data =
[162 88 106 107 125 145 137 143 87]
[140 134 139 177 140 145 114 121 124]
[105 176 137 136 105 64 118 109 131]
data[0][0] = 162
data[0][2] = 106
data[2][7] = 109
data[0][1] = 88
data[:, 1] = [88, 134, 176]
data[2][1] = 176
data[0][5] = 145
data[1][8] = 124

m = [192 114 154 167 115 87 172 140 98 94]
m[0]: 192
m[1]: 114
m[7]: 140

arr = (97, 138, 140, 137, 106, 50)
arr[-6] => 97
arr[5] => 50
arr[2] => 140

x =
[205 144 103 141 82 131 141 157 124 119]
[187 141 142 166 88 122 140 122 147 182]
[184 135 76 124 111 149 148 154 129 77]
[91 127 165 107 118 96 89 164 73 125]
[206 145 109 146 79 129 140 155 125 128]
[111 106 127 153 187 165 152 135 150 73]
[93 105 180 169 180 143 131 153 127 102]
[98 133 107 99 131 122 128 60 159 177]
[190 138 79 126 103 145 147 156 127 83]
[84 136 113 63 111 98 93 120 90 132]
[125 134 129 135 124 125 138 67 170 196]
x[0, 0]	205
x[:, 9]	[119, 182, 77, 125, 128, 73, 102, 177, 83, 132, 196]
x[0, 2]	103
x[10, 4]	124
x[1, 7]	122
x[0, 5]	131
x[2, 4]	111
x[9, 5]	98
x[9]	[84, 136, 113, 63, 111, 98, 93, 120, 90, 132]
x[9, 8]	90
x[8, 7]	156
x[2, 2]	76
x[9, 4]	111
x[7, 4]	131
x[1, 3]	166
x[5]	[111, 106, 127, 153, 187, 165, 152, 135, 150, 73]
x[2, 8]	129
x[:, 5]	[131, 122, 149, 96, 129, 165, 143, 122, 145, 98, 125]
x[:, 0]	[205, 187, 184, 91, 206, 111, 93, 98, 190, 84, 125]
x[5, 9]	73
x[3, 2]	165
x[6, 1]	105
x[2, 0]	184
x[8, 9]	83
x[8, 3]	126
x[9, 7]	120
x[10]	[125, 134, 129, 135, 124, 125, 138, 67, 170, 196]
x[1, 6]	140
x[8, 4]	103
x[10, 3]	135
x[0]	[205, 144, 103, 141, 82, 131, 141, 157, 124, 119]
x[10, 8]	170

grid =
87	131	132	186	73
186	130	128	60	176
187	131	129	62	177
179	129	128	63	180
146	125	127	125	51
66	125	126	199	82
62	127	128	201	87
195	128	127	43	150
198	123	123	54	159
207	131	133	51	132
140	132	124	128	196
174	133	129	66	184
51	135	130	197	154
53	129	128	199	94
52	129	130	205	103
202	126	126	63	87
grid[0,0] = 87
grid[8,4] = 159
grid[8,0] = 198
grid[:, 2] = [132, 128, 129, 128, 127, 126, 128, 127, 123, 133, 124, 129, 130, 128, 130, 126]
grid[3,0] = 179
grid[0,4] = 73
grid[11,1] = 133
grid[2,3] = 62
grid[1,0] = 186
grid[:, 3] = [186, 60, 62, 63, 125, 199, 201, 43, 54, 51, 128, 66, 197, 199, 205, 63]
grid[4,4] = 51
grid[15] = [202, 126, 126, 63, 87]
grid[8] = [198, 123, 123, 54, 159]
grid[10,1] = 132
grid[14,4] = 103
grid[9,4] = 132
grid[2] = [187, 131, 129, 62, 177]
grid[4,2] = 127
grid[3,1] = 129
grid[4,1] = 125
grid[13] = [53, 129, 128, 199, 94]
grid[5] = [66, 125, 126, 199, 82]
grid[6,4] = 87
grid[10,3] = 128
grid[9,0] = 207
grid[11] = [174, 133, 129, 66, 184]

X = ((157, 124, 120, 114, 136, 117, 175, 117), (136, 128, 119, 47, 98, 128, 178, 112), (53, 119, 129, 113, 147, 127, 150, 194))
Rows and columns are counted from 0.
row 0 col 0 -> 157
row 2 col 1 -> 119
row 2 col 6 -> 150
row 0 col 6 -> 175
row 2 col 2 -> 129
row 0 col 4 -> 136
row 1 col 7 -> 112
row 2 col 4 -> 147
row 1 col 1 -> 128
row 2 col 7 -> 194
row 2 col 0 -> 53
row 1 col 0 -> 136

B =
[139 171 181 100]
[104 145 121 174]
[135 176 183 96]
[188 77 132 102]
[181 78 119 102]
[187 95 112 119]
[105 142 120 176]
[104 180 160 122]
[102 177 165 112]
[106 177 164 112]
[114 180 181 118]
Indices start at 0.
(0, 0) = 139
(9, 2) = 164
(2, 2) = 183
(10, 2) = 181
(5, 0) = 187
(8, 3) = 112
(10, 1) = 180
(1, 2) = 121
(6, 2) = 120
(7, 3) = 122
(0, 2) = 181
(8, 0) = 102
(6, 3) = 176
(3, 3) = 102
(1, 1) = 145
(4, 0) = 181
(7, 0) = 104
(9, 3) = 112

a = 78	82	67	184	182	143	145	138	139	116	125	156
a[0] = 78
a[7] = 138
a[1] = 82
a[5] = 143

W =
[81 178 84 64 168 72]
[197 195 192 67 61 175]
[124 79 166 170 89 108]
[87 81 191 187 62 57]
[199 110 191 174 75 161]
[199 111 191 174 75 163]
[102 147 92 201 165 56]
[85 76 193 188 61 55]
[198 196 191 67 60 175]
[198 62 185 203 72 182]
[144 204 155 67 65 157]
W[0][0] -> 81
W[4][3] -> 174
W[:, 4] -> [168, 61, 89, 62, 75, 75, 165, 61, 60, 72, 65]
W[1][5] -> 175
W[1][3] -> 67
W[2][2] -> 166
W[1][0] -> 197
W[1][2] -> 192
W[9] -> [198, 62, 185, 203, 72, 182]
W[8][5] -> 175
W[4][2] -> 191
W[9][1] -> 62
W[0][5] -> 72
W[3][1] -> 81
W[7][3] -> 188
W[2] -> [124, 79, 166, 170, 89, 108]
W[7] -> [85, 76, 193, 188, 61, 55]
W[:, 5] -> [72, 175, 108, 57, 161, 163, 56, 55, 175, 182, 157]
W[6] -> [102, 147, 92, 201, 165, 56]
W[6][3] -> 201
W[6][2] -> 92

A = [184 196 119 110 122 58 206 168 113]
A[0] => 184
A[1] => 196
A[8] => 113

M =
[112 114 152 147 110 121 130 148 125 153 126 115 117]
[86 91 146 48 104 209 161 160 201 181 97 135 137]
[113 123 152 134 108 139 142 165 140 168 105 119 129]
[113 119 157 85 110 165 148 155 167 187 95 122 132]
[124 132 157 166 116 117 139 154 127 156 130 116 123]
M[0, -13] -> 112
M[1, -9] -> 104
M[4, -8] -> 117
M[-3, 3] -> 134
M[-2, 2] -> 157
M[1, -7] -> 161
M[1, 5] -> 209
M[:, -10] -> [147, 48, 134, 85, 166]
M[0, -1] -> 117
M[:, -4] -> [153, 181, 168, 187, 156]
M[-5, -6] -> 148
M[4] -> [124, 132, 157, 166, 116, 117, 139, 154, 127, 156, 130, 116, 123]
M[0, 5] -> 121
M[-4] -> [86, 91, 146, 48, 104, 209, 161, 160, 201, 181, 97, 135, 137]
M[-2, -2] -> 122
M[0, -9] -> 110
M[:, 2] -> [152, 146, 152, 157, 157]
M[-1, -2] -> 116
M[:, 6] -> [130, 161, 142, 148, 139]
M[-5] -> [112, 114, 152, 147, 110, 121, 130, 148, 125, 153, 126, 115, 117]
M[-3, -11] -> 152
M[-4, 8] -> 201
